Each row below holds a small network's activations on one input, seen along a few directions.
In each table, some parts of the input vary, and every possible input appears once, in random order.
Descriptions start from the smaller parts, as in this example, which fits no table here: one of 2 separate values, together with either a single point or one of 9 places around a ring or (one of 4 places along a line, together with one of 5 places around a ring).
Shared parts are said once, and a part with two or three values counts as separate values.
(in the rows, 128 means zero)

Other details of the inputs shift rows strongly along two fixed directions, in all tables alike. That doesn't count.

Rows:
x1: [130 115 132 131 121 150 134 142 128 113 124 134 143]
x2: [121 114 130 142 140 107 119 115 117 135 112 129 128]
x3: [131 105 127 134 104 168 117 130 136  98 148 142 148]
x4: [154 113 131 120  88 160 116 147 125 108 145 154 140]
x5: [123 126 115 141 139 105 105 119 132 141 115 140 131]
x6: [121 118 124 132 147 111 134 130 119 129 113 124 121]
x7: [141 125 126 117 114 147 105 117 142 114 143 154 132]
x8: [149 102 128 132 115 136 116 138 127 117 130 154 135]
x9: [114 132 121 128 148 120 119 107 134 126 124 129 121]
x10: [127 127 138 132 143 112 129 123 120 133 104 131 126]
x11: [107 134 124 140 159  87 115 109 123 148 105 117 122]
x12: [131 242 156  42 112 117 207 162 126 164 162  54  75]
x13: [136 120 136 125 111 146 112 120 130 109 139 140 133]
x14: [101 135 115 140 161  95 123 101 130 141 108 124 115]
x15: [160 117 137 121  95 161 121 149 128 107 133 159 142]
x16: [134 196 155  43  99 158 153 144 131 105 168 109  99]
x17: [144 106 124 163 113 150 140 138 135 141 146 112 150]
x18: [ 99 133 122 125 164  94 146 123 126 144 109 112 114]
x19: [163 125 134 138  89 168 148 156 128 127 160 109 140]
x20: [123 120 127 124 123 154 120 120 139 108 144 135 138]
x21: [ 95 117 115 150 163  95 129 111 124 147 103 120 127]
x22: [103 141 120 129 157  92 139 119 117 146 106 113 111]
x23: [123 109 123 141 119 148 117 136 130 112 135 129 149]
x24: [115 131 119 137 142 113 121 127 123 131 118 119 127]
x25: [126 118 135 129 145 106 129 124 119 132 114 127 121]
x26: [121 127 116 137 139 109 107 104 139 138 118 149 124]
x27: [145 132 119 153 129 109 137 124 137 169 130 116 128]
x28: [149 104 135 136 105 165 125 148 121 100 127 145 147]
Description of these inputs: one of 4 places along a line, together with either a single point or one of 6 places along a line.

Rows:
x29: [127 177 120  78  82 182 137 163 153 107 173 132 135]
x30: [124 129 165  68  99 167 177 210  76  64 115 121 126]
x31: [140  63  95 189 128 163 121 118 161 130 131 157 166]
x32: [162 171 182  36  88 168 124 128 125  73 160 150  98]
x33: [100 192 106 102 167  52 135 121 140 186  87 134  97]
x34: [153 165 136 115  79 184 163 159 136 122 181  86 133]
x35: [178  75 126 205 107 138 104 130 121 146 122 146 161]
x36: [148  40 120 238 130 131  98  93 130 150 140 105 175]
x37: [116 176 110 108 181  57 177 125 142 197  92 124  87]
x38: [ 89  36 122 184 161 150 124 148  93  68  90 132 180]
x39: [129 161 163  53  99 187 123 107 138  71 171 132 112]
x40: [110  72  95 169 125 139  52  90 143 103 134 168 150]
x41: [125 147 140 163 178  33 148  98 111 215  97  73  98]
x42: [ 93 189 112  84 169  43 110 101 124 159  98 133  74]
- Describe the family of inputs behind these rows. => one of 2 separate values, together with either a single point or one of 6 places along a line
- The inputs of x33 and x29 match in every part but the choice among 2 separate values. If x41 is changed in the same way as x33 into x29, which row does it become? => x36

Rows:
x43: [ 93 159 117  95 163 105 141  90 158 145 121 141  98]
x44: [142 220 152  54  79 133 160 158 131 146 185  61  88]
x45: [ 63 172 110  86 163 104 123 114 137 108 108 130 103]
x46: [144  74 148 132  91 169  80 149  96  68 128 162 161]
x47: [125 130 130 154 185  54 118  83 117 173  69 140 102]
x48: [104 107  99 172 162 128 150 135 133 141 119 105 134]
x49: [ 72 108 107 140 183  56  90 105 119 135  69 168 117]
x50: [164  97 154 122  82 208 114 119 137  82 170 148 153]
x51: [140 117 145 120 113 171 151 140 121  92 165 102 128]
x52: [ 95 229 155  12 107 163 162 158 111  78 159  79  92]
x53: [121 127 145 115 156  77 158 132 106 149 109  95 101]
x54: [174 123 127 102  79 190  92 144 157  89 175 177 153]
x55: [ 96 149 140 142 176  84 155  89 137 166 114  86 116]
x56: [148 242 149  43  89 144 215 205 121 151 143  86  94]
x57: [117 102  99 169 192  50 102  80 137 167  62 185 114]
x58: [141  61 110 176 124 130 136 157 113 133 112 138 161]
x59: [150  77 122 180  92 198 134 149 143 116 155 139 185]
x60: [171  45 113 198  87 157  43  91 133 115 151 168 167]
x61: [198  76 158 164  72 179 110 154 118 100 133 151 164]
x62: [102 145  81 185 162  61 126 110 136 206 112  99 131]
- The inputs of x55 and x59 match in every part but one. If x51 is changed in the same way as x55 into x59, which row does it become? => x48
- Describe the family of inputs behind these rows. => one of 4 places along a line, together with one of 5 places around a ring
- Change only the place on the ring of 5 in x52. List by row number the other rows that result. => x46, x47, x50, x60
- Start at x45 and move only the place on the ring of 5, one step at a time. The first step leads to x43. Which rows follow, in order? => x54, x57, x49
